These are the activations of a small network on made-up records, seen along a few directions, one row for each record.
Each row is followed by the record's values for the fields L, C, W, U, K.
Not every record has every field; a missing one is written absent.
The largest differences between rows may come from other fields.
(in the rows, 500 means zero)
Strong random noise was added to every row along 8 fixed directions; ignore it. To show where, here is one row again and again, with new noise each time:
[512 434 307 648 664 573 592 507 422 431 645 537 474 547 394 618 565 537
 579 440 592]
[661 505 727 418 532 643 382 399 567 303 423 613 338 464 477 615 768 300
 513 194 585]
[552 493 274 575 758 642 582 543 446 258 634 398 454 471 400 734 552 549
 617 417 577]
[506 612 389 304 525 450 656 303 770 455 483 328 376 710 413 560 821 529
 734 561 868]
[407 260 370 631 416 353 606 583 412 449 561 570 501 558 615 465 625 452
 401 328 467]
[663 363 326 610 626 627 554 625 171 139 547 519 322 279 594 638 523 414
 315 275 579]
[440 381 580 538 499 471 483 518 611 496 557 547 545 559 549 542 651 435
 584 297 380]
[474 282 364 682 345 376 588 618 270 644 585 617 601 377 723 344 416 531
 248 436 297]
[578 566 424 665 717 693 524 322 504 645 664 694 488 647 188 601 609 543
 700 527 702]
[663 571 425 400 833 768 530 554 459 245 627 230 447 270 601 749 511 501
 719 455 547]

[489 506 419 658 583 529 490 560 421 476 543 607 361 546 307 509 367 577
 513 521 606]  <L:l10 C:absent W:absent U:u1 K:k1>
[463 534 777 369 569 529 386 611 605 501 428 430 430 470 616 508 408 445
 652 498 511]  <L:l1 C:c2 W:w2 U:u1 K:k1>
[557 588 732 368 359 392 485 501 645 551 496 587 300 503 569 326 562 424
 486 420 649]  <L:l7 C:c2 W:w2 U:u1 K:k2>
[469 508 398 603 625 484 518 543 452 409 579 516 442 540 403 519 437 567
 536 548 606]  <L:l10 C:absent W:absent U:u1 K:k1>
[346 334 588 438 590 460 578 545 424 589 567 399 571 616 744 414 621 315
 782 639 740]  <L:l7 C:c2 W:w2 U:u1 K:k5>
[637 535 770 371 401 491 411 581 558 436 496 539 242 301 686 366 481 388
 417 305 478]  <L:l10 C:c2 W:w1 U:u1 K:k2>
[514 372 759 596 367 509 345 428 305 623 407 876 569 528 512 324 652 251
 277 374 477]  <L:l10 C:c1 W:w2 U:u1 K:k5>
[626 593 421 467 553 659 549 373 422 683 573 410 746 339 594 498 462 571
 524 661 397]  <L:l2 C:c2 W:w2 U:u2 K:k2>
[358 440 428 434 348 339 498 580 656 432 360 222 679 481 612 605 400 645
 470 496 141]  <L:l5 C:absent W:absent U:u2 K:k5>
[464 274 637 418 726 602 559 657 436 500 586 197 399 346 862 592 412 417
 915 539 524]  <L:l4 C:c1 W:w2 U:u2 K:k5>
[361 401 396 716 682 527 516 611 321 583 670 586 618 618 434 496 438 500
 611 595 562]  <L:l1 C:absent W:absent U:u1 K:k5>
[558 562 453 559 572 568 522 453 332 626 538 557 433 466 487 404 372 556
 511 678 708]  <L:l9 C:absent W:absent U:u1 K:k1>
[436 577 750 468 747 686 287 490 711 296 452 540 574 681 223 741 644 353
 780 363 499]  <L:l8 C:c2 W:w2 U:u1 K:k5>
[508 503 857 427 457 586 316 328 706 671 399 599 513 595 472 542 657 370
 701 431 446]  <L:l6 C:absent W:absent U:u2 K:k5>
[522 525 655 501 533 558 428 543 422 481 471 566 382 492 485 479 457 415
 507 508 634]  <L:l7 C:c2 W:w1 U:u1 K:k5>
[314 341 509 459 465 388 579 478 498 447 493 459 579 651 642 462 767 334
 574 448 609]  <L:l9 C:c2 W:w2 U:u1 K:k5>
[560 448 492 565 752 718 447 603 332 353 519 421 438 330 529 739 321 537
 589 466 438]  <L:l6 C:c2 W:w2 U:u2 K:k1>
[449 381 677 502 439 425 554 597 639 546 473 453 219 507 609 514 424 523
 674 382 482]  <L:l2 C:c2 W:w2 U:u2 K:k5>
[481 436 465 431 622 658 534 378 450 588 585 339 899 471 687 570 682 387
 651 595 376]  <L:l2 C:c2 W:w2 U:u2 K:k2>
[455 594 436 230 452 381 525 476 680 135 431 230 607 558 604 556 807 381
 466 417 566]  <L:l7 C:absent W:absent U:u1 K:k2>
[491 530 268 649 675 548 627 480 426 573 734 523 467 582 362 482 461 580
 652 618 719]  <L:l9 C:absent W:absent U:u1 K:k2>
[388 522 529 572 428 377 470 618 608 573 503 528 471 578 433 440 317 597
 542 523 418]  <L:l7 C:absent W:absent U:u1 K:k5>
[547 535 368 472 482 482 527 523 462 323 500 459 418 453 476 491 533 493
 367 440 575]  <L:l10 C:absent W:absent U:u1 K:k2>
[599 649 547 601 580 579 490 589 574 680 649 616 303 382 363 447 221 684
 554 493 460]  <L:l3 C:c2 W:w2 U:u1 K:k2>
[361 374 370 771 622 520 482 526 338 412 552 741 609 662 287 590 573 470
 396 380 483]  <L:l3 C:c2 W:w2 U:u1 K:k1>
[444 423 526 639 587 606 486 533 430 699 578 522 623 476 485 567 319 591
 638 608 343]  <L:l5 C:c2 W:w2 U:u2 K:k5>
[557 399 534 573 473 529 545 439 390 756 586 630 474 469 605 381 519 461
 530 517 546]  <L:l3 C:c2 W:w2 U:u2 K:k2>
[476 503 371 533 492 455 665 459 471 709 629 495 530 553 537 349 490 567
 582 646 656]  <L:l2 C:c2 W:w2 U:u1 K:k2>
[464 394 536 532 388 374 465 652 458 339 358 500 437 425 551 498 417 465
 302 357 336]  <L:l4 C:c1 W:w2 U:u1 K:k5>
[449 525 686 428 416 461 402 424 658 606 538 615 732 579 528 372 684 357
 501 466 397]  <L:l8 C:c2 W:w2 U:u1 K:k2>
[629 573 463 622 752 736 432 445 493 395 614 612 468 496 249 722 536 503
 596 370 454]  <L:l3 C:c1 W:w2 U:u2 K:k2>
[389 418 302 612 503 339 649 564 604 450 614 450 509 666 425 541 512 626
 592 453 433]  <L:l2 C:c1 W:w2 U:u2 K:k2>
[430 537 656 334 469 473 401 563 566 458 426 344 678 456 677 451 539 426
 492 529 348]  <L:l8 C:absent W:absent U:u1 K:k5>
[644 480 688 500 513 718 370 392 302 611 393 614 551 378 512 515 445 428
 474 574 508]  <L:l5 C:c2 W:w2 U:u2 K:k5>
[492 394 403 595 609 637 474 572 294 356 473 445 582 405 466 689 379 539
 451 513 381]  <L:l5 C:c2 W:w2 U:u2 K:k5>
[391 288 467 740 591 493 560 485 397 474 523 682 282 755 328 593 550 473
 607 394 713]  <L:l2 C:c2 W:w1 U:u2 K:k1>
[329 332 394 602 747 365 628 900 546 257 786 287 321 540 619 558 376 523
 773 386 524]  <L:l8 C:c1 W:w1 U:u1 K:k2>
[439 538 480 404 595 496 469 564 660 270 569 355 573 452 559 622 525 485
 551 341 288]  <L:l9 C:c1 W:w2 U:u1 K:k5>
[645 715 651 395 425 578 404 322 547 588 324 647 347 466 365 439 500 517
 368 536 635]  <L:l3 C:c2 W:w2 U:u1 K:k1>
[403 450 437 528 429 392 540 565 703 421 460 426 425 589 386 639 448 627
 522 357 343]  <L:l5 C:c2 W:w2 U:u2 K:k2>
[585 504 591 431 468 617 380 352 458 417 300 484 585 465 473 604 625 403
 429 464 466]  <L:l4 C:absent W:absent U:u2 K:k5>
[692 744 473 273 268 487 542 262 617 786 405 458 486 374 565 327 510 630
 364 696 515]  <L:l3 C:c1 W:w2 U:u2 K:k2>
[445 642 339 579 480 394 521 499 640 479 557 568 513 679 192 477 483 645
 415 532 539]  <L:l8 C:absent W:absent U:u1 K:k2>
[459 311 506 691 594 594 479 531 233 525 540 656 594 492 517 522 493 370
 512 454 517]  <L:l5 C:c2 W:w2 U:u1 K:k5>
[549 594 139 441 473 444 669 433 424 360 510 372 476 492 494 463 623 548
 326 611 726]  <L:l3 C:absent W:absent U:u1 K:k2>

Here are new rows. What are their fields?
[594 562 257 370 467 570 538 404 300 288 289 328 623 357 585 621 534 543
 236 622 538]  <L:l6 C:c2 W:w2 U:u2 K:k1>
[348 495 428 501 353 340 507 311 631 404 384 612 620 833 306 473 873 391
 436 446 655]  <L:l9 C:absent W:absent U:u1 K:k5>
[542 449 580 456 298 371 502 532 635 455 420 540 235 500 573 431 559 487
 410 296 505]  <L:l3 C:absent W:absent U:u2 K:k2>
[547 667 588 362 459 594 403 335 630 616 356 470 574 484 401 530 447 611
 485 662 442]  <L:l10 C:c2 W:w2 U:u2 K:k1>
[445 511 506 417 327 360 480 485 561 446 286 464 564 544 477 458 553 491
 314 502 428]  <L:l4 C:c1 W:w2 U:u1 K:k5>
[515 565 597 537 608 631 343 459 439 458 457 631 733 543 358 545 577 380
 471 498 421]  <L:l8 C:c1 W:w2 U:u1 K:k5>
[535 599 557 363 619 619 555 370 424 835 646 416 714 484 652 344 558 426
 716 832 723]  <L:l7 C:c2 W:w2 U:u1 K:k2>
[615 537 574 463 375 408 497 688 443 449 496 557 290 316 639 313 323 492
 281 438 483]  <L:l8 C:c1 W:w2 U:u1 K:k2>
[395 655 456 614 481 487 448 374 624 802 628 689 901 668 239 435 514 601
 463 614 298]  <L:l7 C:c2 W:w2 U:u1 K:k2>
[527 589 527 352 617 567 519 615 441 429 499 283 482 378 646 502 370 508
 622 678 629]  <L:l7 C:c2 W:w2 U:u1 K:k5>
[564 525 540 517 653 584 533 548 570 500 633 435 373 475 445 603 406 580
 718 515 546]  <L:l5 C:c2 W:w2 U:u2 K:k2>
[525 757 390 313 641 580 575 263 752 544 581 323 532 657 313 539 714 549
 757 709 791]  <L:l10 C:absent W:absent U:u1 K:k2>
[499 674 645 492 457 450 399 501 773 534 489 633 399 636 221 502 432 564
 540 397 429]  <L:l7 C:c1 W:w2 U:u1 K:k2>
[489 724 206 511 247 307 589 367 503 557 309 572 435 685 165 381 432 728
 181 741 738]  <L:l7 C:absent W:absent U:u1 K:k5>
[568 594 269 464 454 482 555 490 403 401 492 433 506 413 479 447 473 568
 278 570 560]  <L:l10 C:absent W:absent U:u1 K:k2>
[407 392 615 726 724 608 367 583 445 471 559 676 555 581 293 643 393 480
 619 369 377]  <L:l4 C:c2 W:w2 U:u1 K:k1>
[437 329 810 424 575 591 401 579 418 496 514 453 594 375 836 485 599 243
 650 358 388]  <L:l9 C:c2 W:w2 U:u1 K:k5>
[273 324 562 396 443 371 485 564 554 472 481 361 800 566 747 435 669 366
 576 508 353]  <L:l10 C:c2 W:w2 U:u1 K:k5>
[355 274 312 748 516 404 536 603 395 349 534 587 474 649 376 599 509 528
 469 375 458]  <L:l10 C:absent W:absent U:u2 K:k5>
[330 214 264 744 439 261 705 536 399 468 531 567 274 785 400 511 561 548
 565 499 785]  <L:l5 C:absent W:absent U:u2 K:k5>
[431 562 244 523 675 535 535 502 443 362 541 412 640 566 364 592 456 606
 551 639 544]  <L:l10 C:c1 W:w2 U:u1 K:k1>
[576 648 612 463 382 470 423 448 588 625 383 579 525 437 412 411 402 565
 361 577 383]  <L:l4 C:c1 W:w2 U:u1 K:k5>
